A small network was trained on made-up records. Each row is its average activation on records with the value named, seen along a few directions.
Related values have similar rows: they may be neighbours, one step apart, or belong to one group.
(in the rows, 500 means zero)
Random noise pushes rows far along 2 fixed directions. That doesn't count. These rows show it; they differ only by the noise:
[552 454 352 492 537 407 561 601 517 562 492 310 573 575 565]
[506 545 700 393 534 652 570 388 328 330 663 648 685 354 648]
[566 479 368 498 566 412 534 538 484 552 491 382 581 587 565]
[423 409 625 355 369 635 725 734 508 371 681 257 642 274 651]


Values of Bava:
t4: [554 487 429 529 647 385 543 303 499 719 424 475 458 611 490]
t2: [506 455 544 583 553 532 506 472 374 425 594 522 593 474 647]
t10: [384 554 743 524 453 550 465 291 468 479 532 629 461 413 422]
t1: [536 452 609 568 628 536 658 331 436 494 535 473 558 418 521]
t11: [655 519 599 505 638 629 406 305 320 404 497 862 616 517 556]
t9: [480 568 700 442 513 585 659 330 402 529 514 551 414 362 459]
t6: [551 482 310 538 497 318 363 602 536 492 489 554 472 622 509]
t3: [439 561 560 505 559 559 313 250 453 566 536 834 406 519 408]
t7: [426 573 517 480 336 600 485 736 600 407 379 426 378 389 318]
t8: [309 631 676 458 403 657 276 346 440 361 565 818 449 471 429]
t13: [618 577 567 532 556 534 303 371 496 394 389 804 445 632 542]
t5: [546 397 222 587 519 292 544 614 698 735 465 202 557 603 493]
t12: [508 660 519 444 419 546 382 537 452 333 443 726 411 519 375]
The values of Bava form a ring.
A walk along Bava starts at t8 and steps to its neighbour t7. Put t1, t11, t3, t12 in the order it reaches them.
> t12, t11, t1, t3
Name the neighbours of t9, in listed order.
> t4, t10
What is the length, in steps, of the shortest route from t2 to t6?
> 2

Values of Gika:
j1: [448 540 673 486 451 514 726 466 451 410 626 378 531 341 611]
j7: [474 497 682 317 495 869 518 597 298 315 687 681 574 195 601]
j9: [430 521 432 443 477 517 402 353 528 632 498 449 297 659 350]
j8: [501 416 575 467 444 399 683 613 434 487 617 384 611 367 648]
j2: [357 554 593 511 363 650 477 559 594 442 474 568 384 419 408]
j6: [466 305 542 515 433 533 764 648 652 604 556 222 522 334 572]
j5: [664 494 252 555 585 468 495 736 580 560 304 214 395 620 420]
j4: [547 433 426 550 519 374 315 471 567 553 399 667 593 646 448]
j3: [477 630 468 541 523 321 322 346 493 391 479 676 616 667 503]
The values of Gika form 4 separate groups.
List the group mates of j9, in the order listed.
> j2
List the group mates of j4, in the order listed.
> j3
List the group mates of j1, in the order listed.
> j8, j6
